W =
array([[  38.69,   30.17,   12.09,   43.37,   30.53,   67.62,   52.20,
          55.53,    3.52,   32.45,  107.92,   67.30,   66.86,   99.97,
          12.41],
       [ -49.61,  -10.71, -189.48,  -92.21,  123.79,  -24.99, -199.01,
        -123.77,   24.02,   77.81,  229.35,   61.98,  290.75,  151.32,
         -44.41],
       [ -37.36,  -32.92, -195.97,  -97.11,  117.02,  -40.11, -190.06,
        -130.48,   15.61,   72.96,  229.35,   66.36,  290.75,  151.32,
         -24.45],
       [  43.41,   58.21,    0.37,    2.55,  113.38,  -42.21,   29.52,
          15.50,  126.03,   77.81,   47.86,   -7.45,   45.30,   -9.01,
          96.16],
       [  43.41,   62.74,   11.31,    1.16,  119.09,  -64.75,   52.20,
          -8.05,  126.03,   57.85,   46.29,    9.05,   26.22,    0.66,
          96.16],
       [  40.56,   29.45,    4.79,   65.08,   16.20,   78.38,   36.89,
          44.50,    2.60,   42.48,   95.62,   67.30,   67.72,  105.03,
          56.19],
       [  39.85,   62.74,   -1.43,  -22.86,  123.79,  -55.53,   27.16,
           0.45,  109.43,   40.63,   63.99,   -0.44,   44.86,    8.44,
          82.49],
       [   4.51,   16.58,   -5.85,   56.08,   13.01,   75.86,   19.49,
          23.60,   12.44,   52.38,   88.54,   53.70,   81.68,  109.02,
          60.26],
       [  24.58,   19.47,   12.09,   65.08,   36.79,   78.38,   33.95,
          55.53,   32.16,   62.59,  106.91,   66.62,   83.16,   74.92,
          35.41]])
Report the entry just left of 30.53.
A: 43.37
The entry just left of 81.68 -> 53.70
Report the smallest entry.
A: -199.01
Report the entry just right of the centre entry.
A: 126.03
Report the entry just left of 113.38.
A: 2.55
The entry just right of 46.29 is 9.05
The centre entry -> -8.05
The entry just right of 40.63: 63.99
Report the entry just left of 66.62.
A: 106.91
Report the entry just left of the centre entry.
A: 52.20
The entry just left of 3.52 is 55.53
Report the entry just left of the smallest entry.
A: -24.99
Report the entry just left of 56.08.
A: -5.85
The entry just right of -37.36 -> -32.92

[[49.1, -40.1, 16.3, 25.1, -20.1, -4.4, 29.6, -17.1, 16.6, 0.1, -36.6], [46.3, -47.4, 30.2, 23.6, -26.8, -5.8, 39.1, -12.0, 23.4, 7.1, -34.4], [38.5, -42.1, 26.8, 22.4, -14.5, -8.1, 32.8, -14.6, 32.9, -1.4, -38.3], [32.5, -41.7, 24.3, 23.3, -23.1, -8.9, 41.1, -12.6, 20.1, 6.3, -45.2], [30.1, -46.1, 25.8, 22.6, -22.4, -0.4, 40.4, -12.1, 13.8, 5.5, -42.4], [36.3, -41.6, 23.5, 28.9, -16.5, -8.5, 30.2, -18.1, 19.6, 0.2, -32.9], [41.4, -42.8, 20.4, 21.6, -18.2, -11.3, 27.7, -17.8, 21.5, -0.9, -34.3], [35.2, -46.3, 28.3, 15.6, -28.7, -5.0, 44.8, -12.9, 17.2, 0.0, -38.5], [35.8, -42.9, 26.9, 26.8, -18.2, -11.8, 33.6, -13.8, 21.4, 5.4, -33.9], [39.5, -46.2, 29.3, 21.3, -24.3, -4.6, 36.6, -12.9, 17.0, 7.2, -33.3], [37.8, -46.6, 29.1, 20.1, -23.9, -8.0, 33.0, -17.5, 18.9, -0.1, -28.1], [35.6, -40.3, 28.9, 27.9, -10.4, -8.2, 41.2, -5.2, 19.8, -0.2, -30.7]]
The entry just right of the largest entry?
A: -40.1
The entry just right of 32.8?
A: -14.6
The 2nd largest entry -> 46.3
The entry just left of 29.1?
A: -46.6
The first entry in reading order: 49.1
The third smallest entry is -46.3
The entry just right of the smallest entry?
A: 30.2
The entry just left of -28.1: -0.1
The entry just right of 25.1?
A: -20.1
The entry just right of -8.1?
A: 32.8
The fourth entry in reading order?
A: 25.1

 91  145  143  105
 94  140  147  103
 78  225  228   99
109   56   62  101
114   60   61  105
 85  186  186  108
Rows and columns are numbered from 1.
The top-left entry? 91
The bottom entry of the column that holds the largest entry? 186
The entry in row 2 and column 1 -> 94
The top entry of the column that holds the largest entry? 143
The entry directly below 140? 225
The bottom-left entry is 85
The entry in the top-right corner is 105
The bottom-right entry? 108

[[-0.229 -0.184 -0.171  0.065]
 [-0.229 -0.184  0.076  0.065]
 [ 0.048 -0.184 -0.233 -0.206]
 [-0.173  0.141  0.015 -0.206]
 [-0.229 -0.184  0.138 -0.044]
 [-0.229  0.076  0.076 -0.206]]
Give the smallest entry.
-0.233
Give the 3rd-last entry, reading row by row.
0.076
Give the entry just left of -0.171.
-0.184
The entry just left of the smallest entry -> -0.184
Give the entry just right of 0.015.
-0.206
The first entry on the diagonal from the top-right corner -> 0.065
The entry in the bottom-right corner is -0.206
The entry in the bottom-left corner is -0.229
Give the entry directly above the smallest entry.
0.076
Give the smallest entry in the first row.
-0.229
Give the first entry in the row that holds the largest entry.
-0.173
The 3rd entry in reading order -> -0.171
Give the 5th entry in reading order.
-0.229
Give the first entry in the row that holds the smallest entry.
0.048
Give the entry directly below the smallest entry.
0.015
The 5th entry from the end, reading row by row -> -0.044
